Each row below holds a small network's activations on one input, seen along a few directions.
In each table, some parts of the input vary, and every possible input appears once, in random order.
Descriptions start from the smaller parts, as in this example, which fits no table here: one of 6 places along a line, together with either a single point or one of 9 places along a line or (one of 3 separate values, together with one of 5 places around a ring).
Shared parts are said once, and a part with two or three values counts as separate values.
(in the rows, 128 means zero)

Other details of the inputs vary at random and push rows far along three fixed directions, the same in every table; ignore that.
These rows show it; all are for the same input, with only those details redrawn:
[125 101 111 142 120 120 115 126 143  81 151]
[ 97 166 133 196 167 129  81 107  66 152 165]
[125  99 113 150 117 120 108 124 140  74 151]
[129 182 132 102 106 211 108 201 174 193 110]
[102 111 101 126 151  72 156  94  97 134 167]
[125 100 113 150 117 121 113 124 141  75 151]
[129 182 133 109 110 211 103 198 172 189 114]
[132  90  95  86 108 109 158 136 172 100 141]

Table:
R1: [118 102 132 124 157  63 171  70  76 130 121]
R2: [121 146 136  66 138 106 199 131  98 217 101]
R3: [159  93 149 144 131 116 119 121 129  84 100]
R4: [127 153 116  74 160 101 169 128 124 208 140]
R5: [102 105 100 130 151  72 157  87  99 132 169]
R6: [120 167 161 192 160 119 106 103  42 153 118]
R7: [145 110 101  86 105 105 158 135 170  97 139]
R8: [140 102 101  95 107 100 156 129 167  85 143]
R9: [151  87 124  86 102  99 178 129 145  94 101]
R10: [114 162 164 184 166 131 103  99  57 165 113]
R11: [138 126 157 157 112 174 103 153 122 127  97]
R12: [144 128 151 114 101 170 128 167 143 138  85]
R13: [134 144 129 116 114 163 107 150 173 129 126]
R14: [124 115 127 184 122 142  75 129 134  68 152]
R15: [106 148 161 190 160 128 103 108  45 161 122]
R16: [110 155 109  73 149 105 171 114 125 199 141]
R17: [140 106 159 181 121 139  87 111 115  70 104]
R18: [136 117 118 133 120 125 111 114 151  82 143]
R19: [143 139 161 142 115 172  99 142 132 126  86]
R20: [133 115 117 144 127 121 108 109 151  79 145]
R21: [131 155 133 150 127 168  85 141 153 121 132]
R22: [111 158 109  74 142 107 179 134 119 201 146]
R23: [133 147 125 114 108 173 112 171 170 133 126]
R24: [148  82 128  83 105 104 172 115 150  95  95]
Question: Changing only one part turns R14 into R15. The same change can be made to R21. Which row results?
Answer: R10
Question: Describe the family of inputs behind these rows.
Answer: one of 2 separate values, together with either a single point or one of 5 places around a ring or one of 6 places along a line
Question: Which other rows does R7 become when the choice among 2 separate values takes its other values? List them by row number.
Answer: R6

Table:
R25: [137  77 100 107  89 112 152 145 176  61 133]
R26: [ 97 144 104 106 171  46 183  69  77 174 164]
R27: [125  99 104 108 126  83 149 108 134  87 153]
R28: [145 129 129 175 121 141  79 122 155  57 139]
R29: [116 120 140 213 143 140  66 122  88  99 155]
R30: [131 185 132 105 112 189 117 170 152 182 115]
R31: [143  78 108 101 100 115 140 114 184  61 129]
R32: [125 137 112  46 115 132 179 144 180 180 113]
R33: [119 176 143 116 115 196 105 168 156 184 110]
R34: [120 126 131  93 165  59 190  75  71 172 121]
R35: [101 187 136 172 179 113  97 101  62 171 160]
R36: [126 155 121 127 154 116 124 124 125 144 143]
R37: [151  86 108 108  96 113 129 132 173  58 146]
R38: [138 112 143 198 107 180  47 150 144  59 137]
R39: [106 102 122 105 154  52 199  88  57 180 122]
R40: [ 94 158 139 178 178 109 100  87  48 177 167]
R41: [156 180 164 109 125 196 114 171 147 181  72]
R42: [130  92 107 117 135  93 147  92 148  93 139]
R43: [117  78 103 127 122  97 155 111 129  95 141]
R44: [117 150 127  97 122 168 135 171 148 182 119]
R45: [135 153 142 203 141 142  53 116 106  87 157]
R46: [128 122 149 134 131 121 144 124  99 139 108]
R47: [137 132 104  48 104 136 179 175 171 177 125]
R48: [144 184 129 104 123 183 118 169 167 179 111]
R49: [ 81 159 136 188 171 119 111 104  50 180 153]
R50: [128 132 103  57 108 137 179 180 168 172 120]
R51: [109  90 113 142 130  95 139 100 118  93 149]
R52: [132 169 130 114 112 183 118 192 146 184 123]
R53: [140  92 134 125 127  84 143  90 115  88 113]
R54: [142 172 165 130 114 204 109 181 126 176  78]
R55: [118 110  95  64 115  89 198 130 148 145 139]
R56: [118 170 160 180 182 111 105  86  44 179 120]
R57: [131 111 142 203 109 183  49 162 143  58 130]
R58: [133 110 134 176 102 175  76 145 152  67 125]
R59: [111 165 162 173 169 115 115  87  36 167 124]
R60: [134  91 136 131 124  91 141  93 103  94 116]
R61: [117  97 106 149 127  91 140 108 108  85 152]
R62: [151 106 159 191  99 170  68 144 128  57  97]
R63: [130  90 107 113 141  85 145 100 146  94 145]
R64: [141 155 160 114 108 187 133 188 138 184  76]
R65: [140 177 144 124 131 194  90 170 160 182 116]
R66: [107 116 103  78 164  51 190  80  97 183 160]
R67: [124 138 106  58 113 132 177 168 159 176 127]
R68: [161  79 138 106  98 112 147 122 167  62  98]
R69: [143  88 106 125  92 129 130 138 168  53 134]
R70: [147 123 126 164 108 145  82 125 155  54 136]
R71: [124 142 141 191 146 147  70 111 123  98 138]
R72: [139  79 110 106 110 113 129 123 179  60 134]
R73: [136  74 108 115  97 119 134 115 171  56 132]
R74: [112  92 113 127 137  86 137  94 118  95 154]
R75: [149 180 171 134 133 184 104 159 133 178  82]
R76: [104 151 156 188 176 105 124  95  19 172 125]
R77: [146 125 139  39  98 138 192 158 168 177  80]
R78: [135 165 132 158 153 135  93 124 114 143 149]
R79: [121 127 107  79 119 101 172 123 144 144 139]
Question: Changing only one part turns R74 into R44. The same change can be made to R33. Which row results?
Answer: R51
Question: Changing only one part turns R41 into R76. The same change can be made to R42. Which row results?
Answer: R43
Question: Describe the family of inputs behind these rows.
Answer: one of 5 places along a line, together with either one of 3 separate values or (one of 2 separate values, together with one of 4 places along a line)
Question: Which other rows does R29 become when the choice among 2 separate values takes its other values? List them by row number.
Answer: R52
Question: Which other rows does R60 become when the choice among 3 separate values takes its other values? List them by row number.
Answer: R59, R77
Question: Which other rows does R55 become when the choice among 2 separate values takes its other values? List them by row number.
Answer: R51
Question: Which other rows does R45 become when the place on the line of 5 takes its other values? List them by row number.
Answer: R37, R47, R52, R78
